A small network was shown many inputs. Here are its activations along a few directions, one row for each input.
Each table varies a few parts of the input and shows all the possible inputs, shuffled.
A made-up example of a description, with smaller parts first: values(3) and (point or line(11) or (line(6) and ring(8))).
Shared parts are said once, and a part with two or three values counts as separate values.

Other details of the inputs vary at random and push rows far along two fixed directions, the same in every table; ignore that.

Table:
r1: [ 12  -6  21  48 -26 -29  89  30 -86 -24 -13  40 -53  13]
r2: [  1 -15  -9  -8   5  17 -32   0  24   1  20 -12  16   5]
r3: [ -9   4 -34   3   0  20 -45   1  32  -5  27 -29  11 -11]
r4: [ -3   4 -37   2   9   0 -54  -8  34  -2  18 -18   3   0]
r5: [ -2  14 -15 -19  13   5 -42 -16  41   5  -1 -20  11  -1]
r6: [  3  -1  -9  -7  15   2 -29 -13  28   6   1 -10   4  11]
r7: [-18  23 -66  46 -28 -36   7  20 -27 -23  -3  -9 -43 -14]
r8: [ 12   4 -36   3 -15  -6 -57   5  16  15  -9 -22   0 -12]
r9: [ -6  -1 -26  56 -28 -41  64  21 -65 -27 -11  23 -53   7]
r10: [  1   0   4  -9   8  17 -14  -7  18   7  18  -9  13  -4]
r11: [  8  -7  -9 -10  10  15 -41  -3  30  11  23 -14  18   4]
r12: [ -2   9 -33  52  -1 -12  29  18 -26 -32  22  10 -42  11]
r13: [ -3 -24  58 -54  14  14  12 -21  14  11 -18  21  40   8]
r14: [-11  -9  -3  35  -4 -23  58   9 -39 -45   6  29 -38  16]
r15: [-15   9 -21 -15   4  16 -46  -9  39  -1  11 -24  25 -15]
r16: [ -7  -3   9  40   5 -25  76   6 -50 -35  -4  41 -46  22]
r17: [  1 -18  53 -46  -3  10   6  -9  -2  38 -31   3  45 -10]
r18: [ -9  18 -40  -8   7   1 -56  -8  38  -5  15 -21   8 -10]
r19: [  0  20 -23  -3 -12  -4 -47  10  15  10  -8 -28   7 -29]
r20: [ -1   6 -42   4 -16  13 -50  10  13  23   5 -38   8 -19]
r21: [ 20 -45  79 -36  -7  11  48  -5 -36  38 -30  32  30  17]
r22: [  6   7  -3 -19 -13 -10 -35   2  13  19 -19 -12   9 -15]
r23: [-16  35 -60  38  -3 -15 -12  10   3 -34  26 -17 -27 -16]
r24: [  4 -18  61 -55  24  16  10 -23  18  24 -23  21  40  10]
r25: [ 23 -27  86 -41  -3  17  39   2 -25  37 -33  22  27   0]
r26: [ 10 -27  92 -42  19  26  56 -18 -13  26 -14  35  28  16]
r27: [ -9  24 -38  -1   9  11 -48  -7  39   2  12 -27  11 -17]
r28: [ -3  22 -21  39   0  -4  25   7 -14 -23  18  -5 -36   4]
r29: [  9 -11  82 -48  19  13  42 -24   3  20 -22  24  33   9]
r30: [  2  13 -20  55  -3 -20  47  20 -34 -38  17  14 -50  19]
Description of these inputs: ring(5) and (values(2) or line(4)).
- The inputs of r27 and r26 match in every part but the ring(5) part. If r17 is changed in the same way as r27 into r26, which row does it become? => r20
- List by row number the other rows that have the ring(5) part in common with r22. => r5, r7, r13, r18, r24
- Change only the values(2) part in r20. List by row number the other rows that result. => r25

Table:
r31: [-16  29 -46  39  -6 -21   8  11 -11 -36  11  -6 -37  -8]
r32: [  9   8 -37  -3  -3  14 -72   3  37  22   8 -38  13 -11]
r33: [  6 -15  19 -16  -1   0  -1  -4  -2  13 -13   8  12   3]
r34: [-10  26 -47  43  -9 -15   4  15 -14 -27  17  -9 -36  -7]
r35: [ -8   8  20  28  -4 -16  77  10 -48 -32  -1  29 -33   5]
r36: [  3 -12  17 -12  -3   8   2   0  -1  11  -3   2  15   0]
r37: [  1  -8  18 -12   0   9   8  -2  -1  12  -4   2  12   0]
r38: [ -1  -8  14 -10  28  16   0 -17  25 -10  21   9   9  20]
r39: [  1  -1  22 -18   6  -1   8 -10   4   7 -11   8  11   1]
r40: [  0  -9  21 -18   2   1  10  -7  -1  10 -12   9  12   2]
r41: [  1   8 -43  12  -8   5 -50   8  17   5  13 -28  -1 -12]
r42: [  2 -14  19 -18  -2   1   3  -5  -1   9 -11   8  14   2]
r43: [ 12 -10  23 -15   0  -1   2  -3  -3  17 -17   6   8   6]
- What is each input in this table made of? => point or (values(2) and line(6))
- Change only the line(6) part in r36. List by row number the other rows that result. => r32, r34, r35, r37, r41
- Change only the values(2) part in r36. List by row number the other rows that result. => r42
